A small network was shown many inputs. Here are its activations along a few directions, one row for each input.
Each table varies a few parts of the input and shows all the possible inputs, shuffled.
Descriptions start from the smaller parts, as in this example, which fits no table here: one of 8 places around a ring, together with either a single point or (one of 2 separate values, together with one of 4 places along a line) or one of 9 places around a ring.
Shared parts are said once, and a part with two or three values counts as separate values.

Rows:
r1: [-11 -18 -27 -36 -13  18 -17   6  -8  -4   9 -13 -26 -24   2  60  24  12]
r2: [  1  -9 -20   7 -11 -14 -11  -3  -4 -12   8 -15   6 -24 -21 -34 -20 -18]
r3: [ -2   9 -37  -7  16  21  -5  21 -18  11 -12  26  -1   2  12  29  20  25]
r4: [ 23  29   2  53   9 -19   2   3   9 -13  -4 -17  31  13   5 -35 -24  -3]
r5: [ -5 -16 -40 -32  -5  14 -16  12 -13   3  18  19 -12 -32 -11  24  13  -5]
r6: [  0  20 -18  21   0  21  -1   4  -6   0 -32  -1   9   2   7  -2  -8  26]
r7: [ 10  15 -18  38  12 -10  -9   8 -11  -7 -19  -1  24   9   2 -31 -19   6]
r8: [-12  -4 102  -5  16 -22  50 -23  32  26   1  26  -2  63  15 -13  13 -20]
r9: [ 20   4   1  19  -9 -22 -10  -9   8 -18  21 -23  15 -14 -14 -42 -28 -27]
r10: [ -6   6 -21 -16   6  23  -9  14 -17   3 -13  -7 -17   9  27  64  31  37]
r11: [-16 -30  97 -35  -4 -28  41 -26  33  20  30  16 -19  27 -10 -15  10 -37]
r12: [  0  -5 -23  -8 -18  18 -14  -6  -4  -8  -6 -10  -8 -31 -14  -5 -14   5]
Q: What do these inputs look like to the network?
A: one of 2 separate values, together with either a single point or one of 5 places along a line
Q: The inputs of r4 and r9 match in every part but the choice among 2 separate values. If r8 is changed in the same way as r4 into r9, which row does it become?
A: r11
Q: Which other rows does r6 become when the choice among 2 separate values takes its other values? List them by row number.
A: r12

Rows:
r13: [  8  -2 -98  -6  -4  24 -50  14 -30 -24 -12 -17  -2 -54 -14  13  -9  21]
r14: [  1   9 -50 -17  28  34 -17  27 -25   8 -15  11  -9   9  41  75  41  56]
r15: [ 13   9 -90   4 -17  27 -45  18 -30 -21  -9 -14  -1 -60 -18  18 -12  20]
r16: [ 10   6  51   1  -4 -12  16 -13  31   0  17 -11   5   6  -4 -25  -7 -14]
r17: [-11  15  34  33  19  -7  40 -10  12  23 -36  43  24  29   4 -54 -16   3]
r18: [ 13   4 -97   4 -10  24 -35  26 -30 -15  16  15  15 -63  -8   3 -15   4]
r19: [ 10   9  28  33  14 -46   6 -14  10 -12   0 -24  23  33   0 -45 -22 -26]
r20: [ -3   8 -68  -7  -4  39 -42   9 -18 -16 -37 -33 -15 -18  14  56  17  47]
r21: [-28 -20  46 -32  -7 -19  25   1  -1  18  19  20 -21  20 -13  19  19 -33]
r22: [ 13  11  47  33  -2 -32  11  -5  14 -12   9 -21  14  19  -5 -37 -23 -16]
r23: [ -1 -11  53  -9 -12  -9  22  -9  16   5  20  -3 -12  12  -9  -9   2 -19]
r24: [-33 -30  44 -39   2 -26  23  -8  -3  18  17  21 -22  21  -8  13  21 -30]
r25: [ -2  27  35  37   8   0  40   5  15  23 -32  41  26  30   1 -41 -13  -1]
r26: [-12 -27  50 -24  -8 -11  25 -23  17  10  13   1 -15   9  -5 -16   3 -15]
r27: [  3  22 -63   2 -12  40 -35  15 -16 -16 -31 -31 -12 -21   9  60  15  45]
r28: [ 16  24  30  43  11 -42   8  -5  11 -14   6 -26  22  32  -3 -38 -20 -27]
r29: [   6  -16 -102   -5   -4   25  -43   19  -34   -8    9   17   12  -63
   -2   -4  -14    4]
r30: [-12 -29  48 -33  -6  -3  21 -21  22  15  17  14 -17  12  -6   0  14 -22]
r31: [-10 -13  53 -25 -12   0  22 -15  16  11  22  14 -18   7  -9  11   5 -24]
r32: [  9  22 -44  -4  16  37 -12  32 -23  10 -10  13  -7   6  39  78  40  50]
r33: [  6  -8  42  19   4 -33  12 -19  21  -3   7 -18  13  17  -2 -44 -17 -11]
r34: [  6 -12  51  -9   0 -11  11 -25  25  -1  10 -11  -3  15  -4 -33  -9 -11]
Q: What do these inputs look like to the network?
A: one of 2 separate values, together with either a single point or one of 4 places along a line or one of 6 places along a line
Q: The inputs of r24 and r21 match in every part but the choice among 2 separate values. If r29 is changed in the same way as r24 into r21, which row does it become?
A: r18
Q: Which other rows does r19 become when the place on the line of 6 takes its other values? List them by row number.
A: r24, r26, r30, r33, r34
Q: Which other rows does r32 become when the place on the line of 4 takes its other values? List them by row number.
A: r15, r18, r27
Q: Which other rows does r29 become when the place on the line of 4 takes its other values? List them by row number.
A: r13, r14, r20

Rows:
r35: [  9  19 -53  45  19  -7 -52   3 -36 -15 -47 -34   7  12  -6   9  -7   9]
r36: [ 48  45 -21  67  25 -31 -26  37 -21 -24  22 -30  39  32  41  -6   3  -5]
r37: [  19   23   -5   11  -32  -33  -40   -5    4  -58   12 -100    7  -11
  -24  -19  -29   23]
r38: [ 29 -11 -11  15  27 -35   2  23  -2  12  61  43  32   0  20   4   7 -43]
r39: [ 26  36 -64  20 -13  45 -33  20 -45 -10 -31 -37   5 -40  22  31 -14  75]
r40: [ -3  19 -75  -8  -1  20 -28  27  -7  -5 -21  -1   8 -30 -16  -2  14  15]
r41: [ 23 -11 -26  -1 -22 -22 -30 -29  34 -39  32 -57  -5 -46 -24 -31 -18 -23]
r42: [  5  -1  38  14 -19   6  30 -16  23  18   3  53  16 -11 -23 -66 -53 -35]
r43: [-43   1 -12 -48 -10  26   8  14 -20   9   3  19 -14   4 -12  52  32   4]
r44: [ -5  31 106 -14  -4   7  46 -34  32  26 -21  12 -12  47  19 -36  -8   7]
r45: [ 16  27   8  30  -4   7  35 -10  28 -10 -12  23  22  -3 -25 -90 -53  -1]
r46: [-18 -13 -50 -41 -22  22 -21  15 -23   2  -1  34  -3 -31   6  14   6 -19]
r47: [ 42  15 -44  42  42 -25  -6  21   9  -4  46  13  38   4  26 -15   2 -24]
r48: [ 26  54  30  64  -4  14   7 -20   6 -22 -40 -13  42  17 -15 -59 -58  11]
r49: [ -6 -18 -44 -25 -22  50 -14  41 -15   3   7  42 -28 -61  -8  28  17  35]
r50: [-14  14  70   6 -18   1  58 -27  28  28   1  39  -3  10 -11 -35 -29 -30]
r51: [  3 -28  81 -43  -8 -15  10 -37  49  -8  16 -64 -44  17   9  39  15 -17]
r52: [  3  -9  14 -35 -22  61   2  14   0  20 -23   6 -48   3  33  79  55  60]
r53: [-33 -20  -2 -33   8 -15  11   2 -29  12  -2  22 -29  20 -23  28  34 -14]
r54: [-10 -38 -41 -20  14 -10 -22  -7 -27   6  -2  41  -7 -17 -14   5  -3 -31]
r55: [ 12   8  49  -7  39 -36  29  13  22   9  33  14  -1  60  54  42  38   2]
r56: [-42 -27  50  -4  -3 -35  55  -8   8  20   1  20  -4  19  -8 -31  -3 -16]
r57: [-28 -19  88   0  18 -14  28 -32  24  26 -25   2  -2  49  19  -8  16   7]
r58: [ -9 -27  54 -43 -23 -16   6 -24  17  -3  51 -53 -27 -14 -27  21   4 -38]
r59: [  3   8  26  -9  30 -36  33  26 -11  14  66  24  18  34  17  26  29 -20]
r60: [-22 -11 -14 -30 -24  51  14  31 -11  10   5  27 -45 -28  -5  63  37  39]
r61: [  7  39 -59  34  -2  21 -47  16 -25 -13 -50 -36  19 -13   1  34   0  23]
r62: [-22   1  17 -41   1  41  -9  -8   1  17 -28   3 -14  31  18  80  49  24]
r63: [-18 -24  21 -30  23  -1  -2 -29  -4  15 -30  10 -30  48  18  58  37   3]
r64: [ -1  -4 -76  -3  25 -14 -20   4 -17 -12 -16   4  -4 -10 -14 -27  -7   1]
r65: [ 11  13 -78  -9  -1  52 -17  27 -17  -3  -4   4  -3 -60  -3   9   0  66]
r66: [-17 -46  18  16  -2 -23  15  -8   8  20   1  36  21  -8 -15 -53 -28 -35]
r67: [ -2 -17 -16  34   3 -17  11  -8   5  -3 -13   0  25   2   0 -84 -31 -15]
r68: [  9 -35  17 -30 -27 -20 -31 -18  14 -17  52 -36 -10 -47 -35 -15 -10 -42]
r69: [  1   5   2  76   9 -18  -3 -12  -1 -22 -45 -30  36  18   3 -46 -41   3]
Q: The inputs of r43 and r46 match in every part but one. If r58 is changed in the same way as r43 into r46, which row does it become?
A: r68
Q: What do these inputs look like to the network?
A: one of 5 places along a line, together with either a single point or one of 6 places along a line
Q: A walk changes only the place on the line of 5. It starts at r63 and steps to r53. List the rest of the walk in order.
A: r54, r64, r35

Rows:
r70: [-28 -34  87 -33 -16 -40  47 -11  17  23  42  32 -15  14 -29 -22   6 -63]
r71: [  2  -5 -62 -32 -22  23 -37   4  -9 -20  12 -35 -21 -53 -16  38   7  10]
r72: [-16 -38 -48 -64 -11  33 -26   6 -18   4  16   8 -35 -46  -4  51  28  16]
r73: [ -3 -16  52 -12  -9 -46  10 -30  26  -7  26 -18  -3   9 -32 -48 -16 -56]
r74: [ 14  -3 -83  18  -7  15 -28  12 -16 -10   7  22  26 -60 -24 -46 -33 -15]
r75: [-27   5  91   2  13 -30  64   3  15  33   0  39  -1  66   6  -2  23 -21]
r76: [  8  28 -46   6   2  43 -24  13 -17  -8 -34 -16  -8  -3  26  61  14  54]
r77: [ 14 -13  17  19  -9 -27  -9 -16  20 -22  15 -42   7 -14 -13 -33 -26 -13]
r78: [ 24  25  20  46  20 -22  -4  -3   8 -15 -16 -35  19  36  21 -14 -11  20]
r79: [ 19  38 -65  52  15  25 -15  29 -28   0 -33  31  40 -10   9 -33 -24  27]
r80: [  2  18  75  28  11 -21  30 -23  27   7 -18  -3  15  57  16 -26  -8 -12]
r81: [-10  -5 -37 -29  12  46  -9  17 -26  15 -19  17 -23   2  39  74  40  54]
Q: The inputs of r78 and r79 match in every part but one. If r77 is changed in the same way as r78 into r79, which row does it become?
A: r74
Q: What do these inputs look like to the network?
A: one of 2 separate values, together with one of 6 places along a line
Q: Which other rows does r71 become when the choice among 2 separate values takes its other values? List them by row number.
A: r76
Q: Which other rows does r75 become when the choice among 2 separate values takes its other values? List them by row number.
A: r70
